Each row below holds a small network's activations on one input, seen along a few directions.
In each table, some parts of the input vary, and every possible input appears once, in random order.
A made-up example of a description, with smaller parts first: one of 5 places around a ring, together with either a single point or one of 11 places along a line or (one of 3 separate values, together with one of 4 places along a line).
Shared parts are said once, and a part with two or three values counts as separate values.

Rows:
x1: [-32  11  22   2  -4  15  -4 -19  -3  -8  -8 -24  12 -11  15  -5  16 -14
   8]
x2: [ -4  -4  -5  26 -14  12  14  -2   5  19  -6   8  13 -14   9 -26   9   8
 -21]
x3: [-72  14  17   6  32  -6 -23 -12 -14 -21 -12 -19  12 -12  10   0   3   0
 -14]
x4: [-16   0  39 -22 -17   7  -4 -13  -3 -23  13 -27   7  -5  11   6  24  -9
  16]
x5: [ 31 -12   4 -16 -11  -6  18  11   1  -1  36  14   1  -2 -12  14   8  22
   0]
x6: [ 18  17 -21 -15  31 -18 -13  13  -9 -10   0  -5 -26  18  -7  26 -19 -10
  17]
x7: [-24  -5   7  16 -10  12  12  -3   5   8   8   6  20 -25   8 -22  16  15
 -21]
x8: [ 42 -24 -19  10 -35  15  18   2  17  23 -12  15   1   8  -6 -22  -2  -8
   1]
x9: [-18   0 -29  38  10  10  -4   1   1  29 -33  24   4   0   2 -29 -23   0
 -27]
x10: [ 22   2  10  -6 -24  20   3 -14   6  -2 -17 -22  -2   6  17   2  14 -20
  24]
x11: [ 60 -23 -25   3 -22   2  13  10  14  15   3  23 -11  17 -15  -3 -12   1
  10]
x12: [ 52 -11 -12  -6 -15  -5  18   9   3   8  20  19  -3   8  -8   9   2  16
  -1]
x13: [-22  15 -23  27  18   5 -16 -13  -5  18 -54  -1  -3   8  12 -12 -23 -22
   2]
x14: [-10  11  11  12 -10  14  -3 -19   0   4 -24 -23   5  -3  20  -5  10 -20
   8]
x15: [ 27   5 -29  -3  26 -23   1  28  -6   2  17  28  -8  10 -14   7 -20  18
 -13]
x16: [  0   3  26 -15 -18  19   2 -14   0 -14   1 -24   6  -4  13   3  22 -14
  23]
x17: [  9   3 -14 -12  31 -24   0  31  -7  -7  30  23  -2  -1 -20  15 -13  22
 -15]
x18: [-57   1   8  15  22  -5 -11   1  -8   0   2   7  18 -25   0 -14   2  23
 -39]
x19: [ 22   4  19 -29  -7   0   4  -5  -5 -23  19 -16 -14  10  -9  28  11  -4
  31]
x20: [ -7 -16  23 -12 -25   1  12   1   3  -2  33   2  18 -17   3  -8  22  17
 -10]
x21: [  8   1  -5  17 -17  15  -2 -20  12  20 -43 -12  -7   9  13 -13 -11 -30
  17]
x22: [ 25   5 -30  -5  23 -16 -11  13   1   7 -16   1 -35  29  -9  11 -30 -17
  25]
x23: [-36  -9  21   5 -11   3   5  -4   2  -1  18   1  21 -28   1 -18  17  19
 -23]
x24: [-11   0   3 -22  29 -32  -8  31  -3 -18  41  16  -1  -5 -29  21 -10  27
 -20]
x25: [ -4  17  -6 -22  34 -19 -12  14 -10 -20  16  -7 -19   8 -13  29 -14  -3
  15]
x26: [-58  19   2  16  32   2 -20 -13 -13 -10 -24 -12  13 -11  17  -1  -1  -8
  -9]
x27: [ 10 -15 -18  29 -21  15  13  -3  13  31 -21  16   3  -4  -5 -31  -9  -6
 -12]
x28: [ 35  -5 -39   5  17 -15   0  26   2  14   1  31 -17  19 -21  -5 -31   6
   0]
x29: [ 54  -8 -10 -10 -17   1   1  -9  13   8 -17  -4 -29  28  -8  16  -8 -23
  37]
x30: [ 29 -15  -4   4 -30  11  22   2   7  16   4   8  11  -3   7 -15  14   7
  -8]
x31: [ 39 -11  -5   0 -31  17   4 -18  21  13 -37 -12 -15  19   9  -3  -3 -32
  30]
x32: [ 45   4   3 -19 -10   0   1  -6   0 -11   1 -13 -21  19  -4  27   5 -12
  30]
x33: [-45   7  36  -8  -3   4  -8 -18  -7 -20   2 -27  13 -11  11  -4  19  -8
   3]
x34: [  6 -14  10  -6 -25  11  21   1   5   6  22   5  17 -15   8 -11  22  14
  -7]
x35: [-24  15  12 -29  32 -28 -19  13  -7 -33  27 -12 -15   7 -21  31 -10   3
   6]
x36: [-28   6 -20  35  17   5  -6   2  -6  17 -20  19  12  -9  12 -23 -10  13
 -36]
x37: [-35  21 -11  24  25   1 -19 -14 -14   2 -40  -9   7  -2  21  -3  -8 -14
  -8]
x38: [  3   1  35 -35  -9 -12  -1  -3  -6 -32  28 -19 -10   8 -11  27  13   0
  24]
x39: [ 13 -16  22 -25 -13 -17   9  12   1 -13  49   8   4  -4 -16  19  11  25
  -5]
x40: [-45   5  -7  26  21   5  -6   2  -6   8  -6  15  17 -20   9 -19  -2  18
 -35]
The inputs of x39 and x38 match in every part but one. If x11 is changed in the same way as x39 into x38, which row does it become?
> x29
What is each input in this table made of?
> one of 2 separate values, together with one of 4 places along a line, together with one of 5 places along a line
Start at x23 and move only the place on the line of 4, one step at a time. The first step leads to x7. Which rows follow, in order?
> x2, x27
Start at x20 and move only the place on the line of 4, one step at a time. The first step leads to x34. Which rows follow, in order?
> x30, x8
Change only the place on the line of 5 in x33. List by row number the other rows that result.
> x3, x4, x35, x38
Start at x25 and move only the place on the line of 5, one step at a time. The first step leads to x19. Which rows follow, in order?
> x16, x1, x26

Rows:
x41: [-37  16  13  27  -9  28  -9 -30   1   6 -51 -29  20 -14  33 -20  15 -28
  -6]
x42: [ 66 -14   9 -10 -51  10  15 -12  23  16 -12 -15 -15  16   9   6  11 -20
  26]
x43: [-47  -6 -22  38  21   4 -13   6   2  17 -27  26  17 -14   0 -35 -17  13
 -47]
x44: [-55  13  43  -4  -2  16 -11 -27 -18 -28  -1 -31  21 -15  29  -1  33  -1
   2]
x45: [ 69 -15 -31  15 -29  18  23  -6  13  29 -17  19 -22  21 -11  -7 -11 -10
  24]
x46: [ 43 -16  31 -49 -37  -6   6   0  12 -20  26 -26  -9  16  -1  22  19 -16
  40]
x47: [ 28   2  17 -47   6 -17   2  21  -4 -36  52  -5 -21  14 -36  35   1   5
  27]
x48: [-77  17  28  -8  34  -9  -8  -6 -21 -24  33 -12  16 -32   7  13  18  25
 -13]
x49: [ 62 -16 -51   7   8  -7  12  15   0  18  -3  46 -11  24 -23  10 -29   9
   6]
x50: [-36   5 -12  39  -8  26   1  -7  11  31 -42  -5  15 -17  22 -52  -4 -21
 -17]
x51: [ 42   2 -27 -24  32 -36  -5  33  -2  -6  29  19 -31  21 -25  34 -25  16
   5]
x52: [-59  12   3  16  36 -27 -13  12 -16  -3  13  13  18 -19  -5  -5 -10  28
 -48]
What is each input in this table made of?
> one of 2 separate values, together with one of 6 places around a ring
The inputs of x50 and x45 match in every part but the choice among 2 separate values. If x43 is changed in the same way as x50 into x45, which row does it become?
> x49
Change only the choice among 2 separate values in x48. List by row number the other rows that result.
> x47

Rows:
x53: [-12   3   1  14 -11  19   1 -16   5   7 -29 -16   6  -5  13 -17   6 -21
   6]
x54: [-34  10   1  -3  29 -14 -10   8 -14 -16  18   2   3  -6  -7   6  -4  11
  -8]
x55: [-16   8  30  -7 -10   8  -4 -17  -3 -17   3 -24   0  -4   6   8  17  -7
  11]
x56: [ 13 -13 -14  15 -14   3  17   3   6  24  -2  15   3  -5   1 -22   1  10
 -10]
x57: [ 56  -8  -4 -34  -7 -19   1  14   9 -10  20  -1 -31  29 -24  29 -13 -10
  35]
x58: [ 13  -9  11 -14 -11  -8   8  10   0  -9  29   5  12  -6  -5   6  13  16
 -10]
x59: [-27   5 -15  19  21  -2  -9   0  -5   9 -23  11   3  -2  -1 -10 -16   2
 -19]
x60: [-27   8  -8  18  13   6 -17  -7  -1   4 -32  -7   3   0  17 -13  -7 -13
  -7]
x61: [  1 -11  24 -15 -20   8   6 -13   3 -12  13 -11   5  -5   4   8  21   2
  12]
x62: [ 71  -2 -31  -5  -6  -1   8   8   5  11  -9  11 -27  29  -8  15 -16 -11
  27]
x63: [ -7   3   7 -12  13 -10  -3  19  -5 -11  28  13   8  -7 -11   8  -1  21
 -20]
x64: [-33  18  17  -7  17  -8 -14  -4 -12 -16   4 -17   4  -5  10  13   4  -2
  -2]
x65: [ -4  -3 -19  21   8  -2   3   7   6  19  -3  20   3  -9  -7 -11 -12  12
 -22]
x66: [  6  -8   0  10 -23  20  12 -12   7  18 -17   0   9  -4  13 -20   7 -10
   8]
The inputs of x65 and x63 match in every part but one. If x59 is changed in the same way as x65 into x63, which row does it become?
> x54
What is each input in this table made of?
> one of 2 separate values, together with either a single point or one of 6 places around a ring
Change only the choice among 2 separate values in x58. List by row number the other rows that result.
> x56
